Each row below holds a small network's activations on one input, seen along a few directions.
In each table, some parts of the input vary, and every possible input appears once, in random order.
Descriptions start from the smaller parts, as in this example, which fits no table here: values(2) and (point or ring(9) or (line(4) and ring(8))).
Shared parts are said once, and a part with two or three values counts as separate values.
(in the rows, 128 means zero)

Other details of the inputs shift rows strongly along three fixed directions, in all tables alike. That doesn't count.

Table:
row 1: [105 125 129 148 129 122 166 129 142 128 154 109 123]
row 2: [130 154 104 145 172 108 117 115  62 121 112 116 166]
row 3: [127 114 105 130 126 150 159 147 147 101 148 137 125]
row 4: [125 157  98 153 176 103 120 122  63 109 123 123 165]
row 5: [ 96 143 123 134 122 134 153 140 117 118 176 109 118]
row 6: [159 124 178 136 109 102 103 171 131  29  91 104 143]
row 7: [134 115 130  84 103 145 103 136 177 169  96 162 117]
row 8: [125 122 117 133 141 165 138 151 136 109 160 114 115]
row 9: [135 116 126 132 102 133 163  98 138 117 151 116 102]
row 10: [138 115 112 125 104 160 158 106 132  95 158 113 116]
row 11: [125 109 116 142 120 130 169 128 144 116 144 123 112]
row 12: [106 142 137 118 119 147 153 113 119 129 159  95 112]
row 13: [120 116 119 112 118 158 139 136 125 112 167 115 124]
row 14: [126 137 206 147  95  50 120 160 116  25 121  85 147]
row 15: [109 129 133 144 111 117 158 116 137 133 166 112 120]
row 16: [109 141 134 144 137 153 146 140 128 131 155  93 112]
row 17: [127 123 147  63 118 159  97 125 163 176  97 140 110]
row 18: [121 131 136 159 129 131 155 127 144 135 157 101 113]
row 19: [139 165 109 134 157 107 111  93  61 128 121 123 152]
row 20: [152 153 111 172 169  89 108 107  89 136 113 129 154]
row 21: [119 101 155 116 101 127 112 136 170 188  93 169 116]
row 22: [135 120 137 122 121 127 116 142 181 170  97 148  97]
row 23: [100 128 124 150 134 117 163 137 146 125 157 119 121]
row 24: [143 116 132 105 119 158 105 145 180 165  91 145 110]
row 25: [128 117 106 127 107 146 147 135 144 101 160 140 122]
row 26: [120 112 112 145 125 125 166 134 147 111 148 131 110]
row 27: [107 105 156  86 120 161  90 157 157 184  99 163 129]
row 28: [119 121 252 122  90  57  77 173 140  90  52 116 156]
row 29: [108 148 149 108 140 142 104 157 167 187 101 136 105]
row 30: [124 125 121 107 122 160 142 124 127 108 165 117 115]
row 31: [127 111 118 140 102 125 159 115 140 117 157 125 108]
row 32: [119 143 119 155 157 115 101 113  51 143 117 135 173]
row 33: [142 103 199 135  89 100 103 170 111  24  96 113 163]
row 34: [150 156 114 151 151  84 118  77  77 130 123 132 153]
row 35: [165 139  90 149 145  94 118  71  80 123 114 148 142]
row 36: [ 98 139 130 126 118 139 148 132 120 131 164 103 119]
row 37: [125 118 136 102 106 113 111 132 180 176  99 168 102]
row 38: [166 129  80 140 159 121 115 107  83 111 100 147 170]
row 39: [150 127  31 168 169 159 150  70 111 210 155 158 115]
row 40: [156 155 134 115 148  84  83  74 104 189  66 151 153]
row 41: [118 113 117 116 137 162 151 149 129 111 155 113 126]
row 42: [152 140 109  96 177 113  66 136 102 162  60 172 164]
row 43: [136 120 113 120 106 154 150 116 143 101 154 129 114]
row 44: [128 120 143  89 136 164  93 152 170 173  96 136 110]
row 45: [117 121 115 114 122 152 138 146 128 110 170 127 122]
Description of these inputs: ring(5) and (point or (values(2) and line(4))).
The inputs of row 21 and row 28 match in every part but the ring(5) part. If row 22 is changed in the same way as row 21 into row 28, which row does it become?
Answer: row 20
Which other rows does row 31 become when the values(2) part takes its other values? List them by row number.
Answer: row 37
Which other rows does row 10 become when the ring(5) part takes its other values? List them by row number.
Answer: row 9, row 12, row 17, row 40
Which other rows does row 25 become when the line(4) part takes its other values? List them by row number.
Answer: row 3, row 6, row 43
